cols: T Y J B Z V P
<62>: [-24.5  29.7 -21.4  -5.3   2.4  29.5 -16.4]
<91>: [-16.6  65.1 -11.2  23.2  12.0  16.5 -38.4]
<81>: [-16.9  26.5 -19.5 -11.3   5.8  18.8 -18.8]
<124>: [ 23.2 -16.6 -11.2  65.1  24.2   8.6 -34.9]
<49>: [-23.1  32.8 -15.5 -10.6   6.1  30.5 -16.1]
key -> tag
[65.1] -> Z112
[-11.3] -> Z670
[23.2] -> Z696
[-5.3] -> Z700
key <91> 3:  : Z696
next: [-16.6  65.1 -11.2  23.2] : [12.0]
asked: [-16.9  26.5 -19.5 -11.3   5.8  18.8 -18.8] : <81>

cols: S G U E K
<49>: [ 11.1  -5.2  -1.8  21.8 -34.0]
<89>: [  2.4   0.3  -2.6   8.2 -10.6]
<101>: [ 12.3  -6.9  -7.1  35.0 -50.0]
<62>: [-19.2  10.3   7.5 -45.6  70.6]
<64>: [  4.7  -1.5   0.4  10.7 -15.0]
<81>: [  6.9  -3.8  -1.2  15.6 -21.3]
<124>: [  5.1  -2.4   0.4  12.6 -18.3]
<91>: [-13.1   6.5   5.5 -35.7  53.4]
<130>: [  7.7  -4.5  -5.1  23.0 -35.7]
<23>: [  9.9  -5.8  -5.8  23.2 -38.3]
<115>: [ 11.6  -3.6  -2.8  22.6 -37.9]
<28>: [ -8.0   3.5   2.8 -18.0  26.6]
col: [-1.8 -2.6 -7.1  7.5  0.4 -1.2  0.4  5.5 -5.1 -5.8 -2.8] : U
col: [-5.2  0.3] : G
key -> tag
[15.6] -> Z393
[23.2] -> Z241
[-35.7] -> Z320
[23.0] -> Z952
[35.0] -> Z30
[10.7] -> Z397
key <130> 3:  : Z952
count <23>: [-5.8] : 2
asked: [ 12.3  -6.9  -7.1  35.0 -50.0] : <101>
asked: [ -8.0   3.5   2.8 -18.0  26.6] : <28>

cols: R C F H
<49>: [-21.5 -21.0 -21.0 -21.5]
<23>: [  2.4 -50.4  -4.8  74.7]
<124>: [-45.9 -36.5 -39.4  61.2]
<101>: [ 36.9 -48.2  26.4  71.0]
<115>: [-79.6 -21.5 -52.8  47.2]
<28>: [-79.6 -21.5 -13.8 -21.4]
tags:
[-79.5] -> Z285
[-21.5] -> Z248
[-79.6] -> Z478
[-45.8] -> Z899
[-45.9] -> Z723
key <115> 0:  : Z478
count <49>: [-21.6] : 0
asked: [-45.9 -36.5 -39.4  61.2] : <124>
col: [-21.5  74.7  61.2  71.0] : H
asked: [-79.6 -21.5 -52.8  47.2] : <115>
asked: [-79.6 -21.5 -13.8 -21.4] : <28>

cols: guses kef povad fosos zasen keran Godu Savum kala
<130>: [ 13.5  -1.3  22.5  31.3 -54.2  44.6  22.4  12.4 -28.5]
<23>: [ 24.9  12.0  17.1  34.2 -46.6  36.4  49.3 -17.8  16.6]
<89>: [ 24.9  12.0  17.1  34.2 -16.1  36.4  49.3 -17.8  16.6]
<115>: [  5.9   5.8  28.5   2.0 -84.8   5.3 -10.1   0.4 -15.4]
tags:
[-17.7] -> Z865
[2.0] -> Z747
[-17.8] -> Z46
[0.3] -> Z146
[-84.8] -> Z17
[0.4] -> Z813
[2.1] -> Z928
key <115> 7:  : Z813
asked: [  5.9   5.8  28.5   2.0 -84.8   5.3 -10.1   0.4 -15.4] : <115>
col: [22.4 49.3 49.3] : Godu

cols: Q D W M
<101>: [ 28.9  14.8 -67.1  28.9]
<130>: [  6.6  29.4 -67.2   1.5]
<89>: [ 14.8  28.9 -15.6 -14.2]
next: [14.8 28.9] : [-15.6]
col: [29.4 28.9] : D
count <101>: [-67.1] : 1
Table of tags by key:
[14.7] -> Z824
[14.8] -> Z254
[28.8] -> Z417
[29.4] -> Z959
[28.9] -> Z361
key <101> 1:  : Z254

cols: Sokon nuze kom Luk ras kasat Tokev lifan
<101>: [-44.3  -7.5  15.6  -3.1  40.7  46.1  -7.6  24.4]
<124>: [-16.6  -2.3   4.4   0.3  12.9  14.7  -1.8   9.6]
<49>: [-38.8  -5.3  10.2   0.8  29.9  34.0  -4.1  22.5]
<91>: [-53.8  -6.3  11.3   4.0  36.6  41.9  -3.5  32.0]
<62>: [-30.7  -3.2   5.4   3.4  19.0  21.9  -1.2  18.6]
<64>: [-10.9  -1.3   2.3   0.8   7.4   8.5  -0.7   6.5]
<115>: [-18.3  -1.4   1.7   3.5   8.8  10.3   0.4  11.5]
<81>: [-55.7 -55.7  57.5  -7.7  57.5  57.5 -12.4  57.5]
<89>: [57.4 23.3 -7.7 -1.5  3.2  3.5 -1.2  0.0]
<130>: [-54.9  -9.4  19.7  -4.2  51.1  57.8  -9.7  30.1]
<23>: [-26.9  -1.5   1.1   6.7  10.6  12.5   1.7  17.4]
col: [-55.7  23.3] : nuze
next: [-55.7  57.5  -7.7] : [57.5]
col: [ -6.3  -3.2  -1.3  -1.4 -55.7  23.3] : nuze
count <81>: [57.5] : 4

cols: tamab redad sud Kenal fulit
<130>: [-12.6   2.1   0.0   7.7  16.1]
<23>: [-16.0  -7.2 -78.6 -24.4  32.9]
<64>: [-16.0  -7.2 -78.6 -24.4  15.5]
key -> tag
[7.7] -> Z580
[2.1] -> Z336
[7.8] -> Z243
[-78.6] -> Z88
[0.1] -> Z138
[-78.5] -> Z212
[0.0] -> Z768
key <130> 2:  : Z768
col: [  0.0 -78.6] : sud
count <130>: [0.1] : 0
asked: [-16.0  -7.2 -78.6 -24.4  32.9] : <23>
asked: [-16.0  -7.2 -78.6 -24.4  15.5] : <64>

cols: fotid riz mub bes geve
<64>: [ 7.4  0.6 47.2  0.1 32.8]
<28>: [  3.5  -6.5 -42.7  -3.4  -8.4]
<130>: [ -4.1   7.5   0.6 -38.0  23.0]
<89>: [  2.5 -50.6 -37.9   2.5 -12.0]
col: [ -3.4 -38.0] : bes
col: [-42.7   0.6 -37.9] : mub
count <64>: [0.1] : 1
count <89>: [-37.9] : 1
next: [  7.5   0.6 -38.0] : [23.0]
tags:
[-12.0] -> Z476
[32.8] -> Z612
[-3.4] -> Z998
[-8.3] -> Z712
[-8.4] -> Z605
[22.9] -> Z943
[23.0] -> Z708
key <28> 4:  : Z605
asked: [ 7.4  0.6 47.2  0.1 32.8] : <64>

cols: fol tel Vab Vuroz tesog
<91>: [ 2.0  2.5  2.0 18.6  2.0]
<89>: [28.2  5.1 78.3  6.5  2.1]
<124>: [-22.5 -22.5 -22.5   5.8   2.4]
<115>: [ 54.1   6.2  66.0   9.1 -32.3]
count <124>: [5.7] : 0
col: [2.5 5.1] : tel
count <91>: [2.0] : 3
col: [ 2.0 78.3] : Vab
count <124>: [2.5] : 0
count <91>: [2.5] : 1

cols: X N L A
<49>: [ 5.5 16.2  5.5  5.5]
<64>: [-29.4 -67.1  -4.9 -66.0]
<101>: [-29.1 -67.3  -5.7 -65.5]
<28>: [  5.4 -43.9  -9.4 -46.3]
<130>: [-18.7 -58.6 -11.0 -57.3]
next: [-67.3  -5.7] : [-65.5]
col: [ -4.9  -5.7  -9.4 -11.0] : L
count <49>: [5.5] : 3
col: [  5.4 -18.7] : X

